Each row below holds a small network's activations on one input, seen along a few directions.
Each table varies a few parts of the input and shows all the possible inputs, shuffled.
Descriptions start from the smaller parts, as in this example, which fits no table here: one of 6 places along a line, together with either a single point or one of 9 places around a ring or (one of 2 separate values, together with one of 8 places around a ring).
Shared parts are said once, and a part with two or three values counts as separate values.

Other details of the inputs vary at random and push rows far along two fixed directions, the same in every table; ignore that.

Table:
R1: [  7 -24   4  43 -53  21 -14 -42  69  12  12  36  27]
R2: [ -1  29 -27  62 -74   8 -16 -41  17  23  15  25  22]
R3: [-11  13 -28  46 -74  35 -23 -35  21   6  15  19  23]
R4: [-11  23  20  -1 -14  13 -18  21 -99 -44 -52  86  38]
R5: [ 28  17  52 -76  92 -27   9  14 -30 -59 -49 -23 -32]
R6: [  0 -20   6 -65  53 -25  12  33 -19   0 -34 -31 -32]
R7: [  9  -8 -35  24 -61  23 -19 -65  53  34 -24  31   3]
R8: [-33  -7  22  -3 -37  -8  -5  25 -73 -46 -30  77  17]
R9: [ 15  14 -39  12  28   3   2  17   2  60  50 -88 -16]
R10: [-12  14  30 -39  67 -22  17  54 -39 -58  19 -30 -26]
R11: [  5   9  24 -18  -7  18  -2   9 -73 -26 -74  96  50]
R12: [ 16  10 -27 -17  15  34  13 -15  51  27  17 -73  -3]
R13: [  1  20  25  57 -37 -15 -14 -25  -1 -17  10  44  13]
R14: [  1  -6  -5  22  13  11 -13  -6  52   5  67 -82 -19]
R15: [  0 -37 -17 -11  31 -15  10 -14  72  36  28 -46 -36]
R16: [ 11 -14  -6  -8 -20   9 -14 -25 -35  11 -65  77  19]
R17: [ -6 -30 -14 -30  30   1  23  31  21  27  15 -59 -12]
R18: [ -4   5  -7  16  31 -28  17  21  37  27  71 -77 -36]
R19: [-10 -40 -11  40 -49   8   6 -23  66  20  20  50  22]
R20: [ -6  30  31 -54  67 -47  28  66 -94 -38 -10 -30 -24]
Description of these inputs: one of 4 places along a line, together with one of 5 places around a ring.
Question: Changing only the place on the line of 4 turns R7 into R3. The same change can be made to R5. Which row results?
Answer: R14
Question: Start at R6 and move only the place on the line of 4, one step at a time. The first step leads to R17. Which rows follow, in order?
Answer: R8, R20

Table:
R21: [  8  12 -19 -41  39  14   7  10   7  17  -8 -78 -32]
R22: [ -19  -17  -56   77 -107   33  -24  -47   56   74   52    8    7]
R23: [ 13 -13  -6 -37  50  17  11  21  19  23   2 -72 -10]
R24: [ -6 -17   5 -30   9   7  10  12   2 -11 -21  19   5]
R25: [ -3  -6   8  11 -11  13   5  11 -25   0   8  10  19]
R26: [ 11   6  18  -8  -8   2 -11 -10 -51 -23 -61  91  26]
R27: [  3  34  14   0 -35   3  -7 -20 -47 -56 -43  67  21]
R28: [ -9 -19  22 -16 -17 -17  -6 -12 -37 -36 -53  86   7]
R29: [ 15   9   8 -15  49  12   6  19  20  -6  22 -80 -10]
R30: [ 15  22  18  -3   6 -23   9  -4  -2 -18  -4  16  -5]
R31: [ -4   2  16  -2  -4   4   6   4   9 -33   3  19  11]
R32: [-11   1  25  12   3 -11 -10  -5   5 -27  -6  18 -18]
R33: [ 16  -5  -7 -33  54 -18  22  12  23  31  -2 -67 -32]
R34: [-20 -11  -3   9 -10   0  11  19 -13 -13  12  15  13]
R35: [ -6  15  16   0  10 -28  10  16 -29   5   1   8  -5]
R36: [ 12  25  13   7  18   5 -10  -5  -7 -15  -4  11   3]
R37: [  8  15 -19 -14  50  -9   2  26 -11  19  36 -74 -11]
R38: [-24 -53 -53  82 -96  -3 -30 -47  80  68  68   4  10]
Question: Changing only one part turns R28 into R32. The same change can be made to R26. Which row results?
Answer: R36
Question: Describe the family of inputs behind these rows.
Answer: one of 3 separate values, together with either a single point or one of 5 places around a ring
Question: Which other rows does R22 become when the choice among 3 separate values takes its other values? List them by row number.
Answer: R21, R27

Table:
R39: [  7 -17 -15  13 -22  14 -14 -35  57  32  19   9   8]
R40: [  3 -13  28 -24   5 -13 -17  -9 -33 -21 -53  47  -4]
R41: [-19 -27 -42  -2 -40  11   3 -32  61  35  15   0 -23]
R42: [  4  24   6  -7 -11  -3  -3   0 -55 -35 -36  27  25]
R43: [  5 -14 -19  29 -16  17 -10 -34  54  27   7  14   1]
R44: [  0 -16 -18  24 -34   7  -4 -32  63  29   3 -10   5]
R45: [ 13 -23 -29  35 -27  16 -13 -38  61  30  11  11  -2]
R46: [-12 -49 -23  20 -37  29  -3 -15  61  31  15  16  22]
R47: [  9   2 -40  40 -28  23 -18 -22  24  35  21  -7   4]
R48: [ -2  32  15  -4   5   7  -6   0 -58 -27 -33  52  21]
R49: [  1 -25 -38  36 -44  -2  -8 -21  12  71  16  10   5]
R50: [ -6   6 -27  34 -47  13  -9 -22  24  32   9 -13  18]
R51: [-21 -10  29  -1   0  -4   8  35 -42 -51 -15  56  21]
R52: [ -3 -20  25 -25   3  10 -13   3 -25 -43 -46  43  11]
R53: [  3  25  16 -21  77 -12  11  33  -9 -20  25 -64 -33]
R54: [  8   4  18 -11 -10 -12  -1 -14 -22 -44 -49  54  20]
R55: [  1  13  21 -21  52 -15  29  20   1  -9  33 -91 -29]
R56: [  3  12  26 -17  18  -1  -1 -10 -22 -32 -39  55  11]
R57: [ -9  26  40   8 -18 -24  -1  20 -42 -50 -34  61  13]
R58: [ -3  23  19 -22  49 -24  15  32  -4 -22  16 -72 -24]
R59: [ 11  -1 -44  36 -36  18 -14 -24  28  31  21 -13  10]
R60: [  9  14  16 -30  59 -12  18  27   8  -2  48 -82 -26]
R61: [-24  -5 -47   8 -53  17  -2 -24  14  31  16   7 -10]
R62: [ -3  20  34   0  -5 -29   1  10 -55 -70 -30  53  15]
R63: [-16 -27 -29  26 -43  34  -6  -1  14  27  17  15  32]
R64: [-21  10 -10 -50  50 -18  25  31   0 -11  35 -76 -57]
R65: [  0  20  14 -23  71 -11  10  25   1 -10  39 -69 -30]
R66: [ -6 -12  13 -33  59  -2   1  38  -1 -19  34 -89 -33]
R67: [ -6   4   4  -8   0  -8  13  32 -64  -9 -42  59  28]
R68: [ 15 -17 -23  19 -23   5  -8 -30  42   8  -4  16   5]
R69: [  1 -21 -10  24 -35  13   7 -41  58  32   6 -10   4]
R70: [ -6  -6   3 -28  68 -27  30  58  -6   8  30 -64 -23]
R71: [  8 -13  24 -19   4 -30   4   2 -47 -15 -63  80   6]
R72: [ -4 -43 -29  18 -22   3   9  -8  55  53  10  12  11]
R73: [  8  18  28 -25  48 -11  24  33  -4 -13  29 -61 -26]
R74: [  5  -8   5 -29  67 -39  20  38  -8  23  33 -78 -43]
R75: [ 11  15   1 -10  62 -11   6  28   7 -11  35 -72 -38]
R76: [  8 -17  -3  20 -40  18   1 -30  50  25   2  23   9]
R77: [ -5 -19 -22  27 -47  11 -32 -30   3  43   4   6   3]
R78: [  9 -19  -8  15 -35  16  -4 -36  50  26  11  23  14]
R79: [ -1   8 -25  31 -46  15 -11 -11  29  40  12 -13  13]
R80: [  6  30  28  -7 -16   8   6  10 -63 -31 -45  61  24]
R81: [ -4  25  42  -6   7 -19  -6  13 -53 -55 -19  68  14]
R82: [ -4  -1 -21  34 -45  20   4 -31  24  41  18 -23  14]
R83: [  4  31  17 -13   0   5 -12   4 -59 -27 -29  53  25]
R84: [ 14  14  -3 -20  62 -18  10  29   8 -16  35 -86 -35]
R85: [ -1   2 -36  46 -34  30 -17 -28  29  42  23   3  11]
R86: [  0   0  22 -38  65 -27  -4  30 -21  -9  18 -75 -44]
R87: [ -8  -1  13 -14  -9  20 -19  12 -58 -35 -35  31  21]
R88: [  8  26  17 -13  -5   7   2   4 -51 -21 -26  39  24]
R89: [  6  20  38 -22  -1 -14   1  10 -34 -47 -67  64  13]
Question: Changing only one part turns R70 into R67. The same change can be made to R64. Which row results?
Answer: R61
Question: Changing only one part turns R54 into R62. The same change can be made to R39. Which row results?
Answer: R81
Question: Describe the family of inputs behind these rows.
Answer: one of 3 separate values, together with either a single point or one of 5 places around a ring or one of 11 places around a ring
Question: Which other rows does R43 become when the choice among 3 separate values takes its other values? List them by row number.
Answer: R53, R85
Question: Which other rows does R47 become when the place on the ring of 11 takes its other values? List them by row number.
Answer: R42, R48, R50, R59, R79, R80, R82, R83, R85, R88
Question: Start at R74 and move only the place on the ring of 5, one step at a time. The first step leads to R70. Which rows follow, in order?
Answer: R51, R66, R86
Question: Which other rows does R52 become when the choice among 3 separate values takes its other values? List them by row number.
Answer: R66, R87
